Questions about the table below.
1) Read off the smallest entry in the last column.
2) Read off the fourth entry in reading order.
3) Read off the entry directly below the centre entry.
4) Read off the entry just right of -0.740.
5) Read off the centre entry.
6) Read off the entry directly below -0.220.
7) Read off the bottom entry of the column that holds the smallest entry.
8) Read off the first entry in reading order.
[1.626 -1.373 -2.145 -0.019 3.081]
[-1.858 -0.882 -0.269 -2.619 -0.210]
[-2.966 -0.810 0.326 -3.227 -1.027]
[-0.364 -1.108 -0.985 -1.299 1.547]
[-4.134 0.623 0.189 -4.164 -2.060]
[-0.740 -0.942 -1.177 -1.595 0.935]
[-2.592 -0.220 0.148 -2.915 -0.837]
[-1.965 -0.373 -0.359 -2.600 -0.140]
[5.414 -3.216 -3.219 2.935 6.600]
1) -2.060
2) -0.019
3) -1.177
4) -0.942
5) 0.189
6) -0.373
7) 2.935
8) 1.626

B =
array([[ 0.115, -0.645, -1.769, -0.094,  0.765],
       [ 1.606, -0.888,  0.396,  2.400,  0.125],
       [-1.001,  0.820, -0.748, -0.653, -1.857],
       [-2.188,  1.933,  1.308, -0.779, -1.233],
       [-1.366,  0.174, -1.345, -1.009, -1.104],
       [ 1.129, -0.712,  1.105,  1.800,  0.483],
       [ 0.588, -0.978, -0.937,  0.193, -0.422],
       [-1.481, -1.057, -1.258, -1.072, -0.399],
       [-0.199,  0.786, -0.999, -1.355, -0.945],
       [ 0.742, -0.079, -0.934,  1.082,  1.446],
       [ 0.215, -0.626, -2.063,  0.316,  0.561],
       [ 0.338, -0.436, -1.796, -0.814,  1.044],
       [-0.582,  0.225,  0.470,  0.262,  0.542],
       [ 0.974, -0.488, -1.311,  0.133,  0.057]])
Rows and columns are numbered from 0.
The entry in row 2 and column 0: -1.001
The top-left entry? 0.115
The entry at row 2, column 2? -0.748
The entry directly above -0.999? -1.258
The entry just right of the largest entry is 0.125
The entry directly below -1.857: -1.233
The bottom-left entry -> 0.974
The entry in row 1 and column 2? 0.396
The entry directly below the largest entry? -0.653
The top entry of the column that holds the largest entry: -0.094
The entry in row 0 and column 1: -0.645
The entry just right of -0.712? 1.105
The entry directly below 0.470? -1.311
The entry in row 0 and column 2: -1.769
The entry at row 1, column 0: 1.606
The entry directly above 0.174? 1.933
The entry in the bottom-right corner is 0.057
The entry directly above 0.193? 1.800
The entry in the top-right corner? 0.765
The entry directly above -0.814: 0.316
The entry just left of -0.779? 1.308
The entry directly below -0.779: -1.009
The entry just left of -0.399 -> -1.072
The entry directly below -0.199 -> 0.742
The entry directly above -0.978 is -0.712
The entry just left of -0.937? -0.978
The entry directly above -1.796 is -2.063
The entry directly above -0.422? 0.483
The entry directly below the smallest entry -> -1.366
The entry just right of -0.436: -1.796

Read these off the table that follows.
1) Which number is the 1st entry, reading row by row?
2) Which number is the entry just left of 0.12?
3) Which number is the 2nd largest entry?
4) Which number is the entry in the bottom-right corner?
5) Which number is the entry just right of -0.10?
6) Which number is the 3rd largest entry?
7) Which number is the entry in the bottom-left corner?
8) Which number is the entry just left of 0.04?
[[-0.02  0.08 -0.17 -0.10  0.04]
 [ 0.02  0.11 -0.11 -0.17  0.12]]
1) -0.02
2) -0.17
3) 0.11
4) 0.12
5) 0.04
6) 0.08
7) 0.02
8) -0.10

A = [-6.191 2.143 3.269 -1.600 -0.421 -2.971 -2.841 -2.276]
The last entry is -2.276
Which number is the 5th-last entry?
Answer: -1.600
The first entry -> -6.191
Which number is the third entry from the right?
Answer: -2.971
The second entry from the right is -2.841
Which number is the entry just left of the largest entry?
Answer: 2.143
